Here are a small network's activations along a few directions, averaged over the inputs that share one value of a field.
Values that are neighbours, or in one group, have similar rows; names and order tell nothing.
(in the rows, 128 means zero)

Other fields vary at random and push rows far along two fixed directions, the same in every table; ignore that.

BENA, 18 values:
rud: [122 132 130 115 167 137 116 142  97 138 120 141]
gel: [137 119 112 143 124 120 150 126 131 127 132  93]
zigos: [130 153 116 119 140 101 155 111 101 110 125 142]
vafir: [192 143  27 114 121 105 143 157 187  89 200 225]
naro: [189 148 114 142 139  88 153 166  94 125 101 113]
zano: [ 80 106 134 155  94 166 117  80 143 153 151 119]
kib: [135 154  77  91 146  71 175 114 169 161 201 198]
nomem: [185 136 149 141 122 124 122 135 107 124  95 101]
pomus: [171 156  95 108 175  95 159 198 120  74 129 107]
nukun: [ 38 115 167 144 138 166 124  67  87 188 135  98]
gaboz: [223 127 143 167 103 125 137 194 133  93  56  77]
rofo: [106 104 213 134  93 148  92 151 135 155  80  61]
gar: [102 129 127 116 149 135 106 139 133 111 117 117]
nep: [ 47 118 100 121 115 133 128  21 139 152 185 224]
gubip: [ 71 115 149 126 123 173  74 113 145 116 130 116]
mon: [121 131 133 139  91 144 129 102 138 106 119 145]
feg: [145 113 126 112 140 142 110 159 114 120 112 130]
linor: [110 106 190 118 124 131 114 129 132 162 117  96]
A value of BENA combines one of 3 hidden first parts with one of 6 second parts; all combinations occur once.
vafir and mon share the first part; vafir and rud share the second. Which value has the first part of rud and the second part of mon?
Answer: zigos
zano and gubip share the first part; zano and gel share the second. Which value has the first part of gel and the second part of gubip?
Answer: gar
nomem and linor share the first part; nomem and gaboz share the second. Which value has the first part of gaboz and the second part of linor?
Answer: rofo

RAV, 18 values:
rotoz: [115 136 146  95 155  88 156 119 135 146 144 123]
zad: [241 142 139 163  80 102 154 186 121  81  59  78]
zubi: [ 71 104 152  89 157 153  93 129 148 169 154 153]
kas: [ 42 105 206 167 138 193  90  64  30 199  74  81]
vor: [149 158 136 100 141  96 163 136 109 123 123 131]
nezu: [134 148  75 118 143 109 159 153 165  59 181 132]
taluv: [137 119 100 140 103 145  91  93 152 126 140 182]
zot: [132 110 117 127 107 135 114 141 188 132 159 134]
bepa: [139 126 170 156 159 140 144 148  81 154  76  53]
pupar: [197 158  37 115 149  54 192 166 150 125 194 132]
pumo: [103  98  97 119  91 151 114  87 168 146 188 202]
furi: [125 133 131 112 145 154  95 144 102 130 123 175]
vuz: [110 131 113 148  79 118 131  72 161 160 166 174]
rik: [ 51 110  98 131 125 172 114  61 111 104 146 169]
vozor: [142 114 231 133 164 157  66 214  79 119  24  36]
paz: [184 133 136 140  90 107 154 154 175 126 114  81]
leful: [165 151  76 131 138 108 147 175 138  42 122  93]
vupu: [ 67 126 143 119 140 123 128  60  89 164 118 176]
A value of RAV combines one of 3 hidden first parts with one of 6 second parts; all combinations occur once.
taluv and kas share the first part; taluv and zot share the second. Which value has the first part of zot and the second part of kas?
Answer: pupar
vozor and leful share the first part; vozor and furi share the second. Which value has the first part of furi and the second part of leful?
Answer: rik
vupu and zad share the first part; vupu and vor share the second. Which value has the first part of vor and the second part of zad?
Answer: vuz
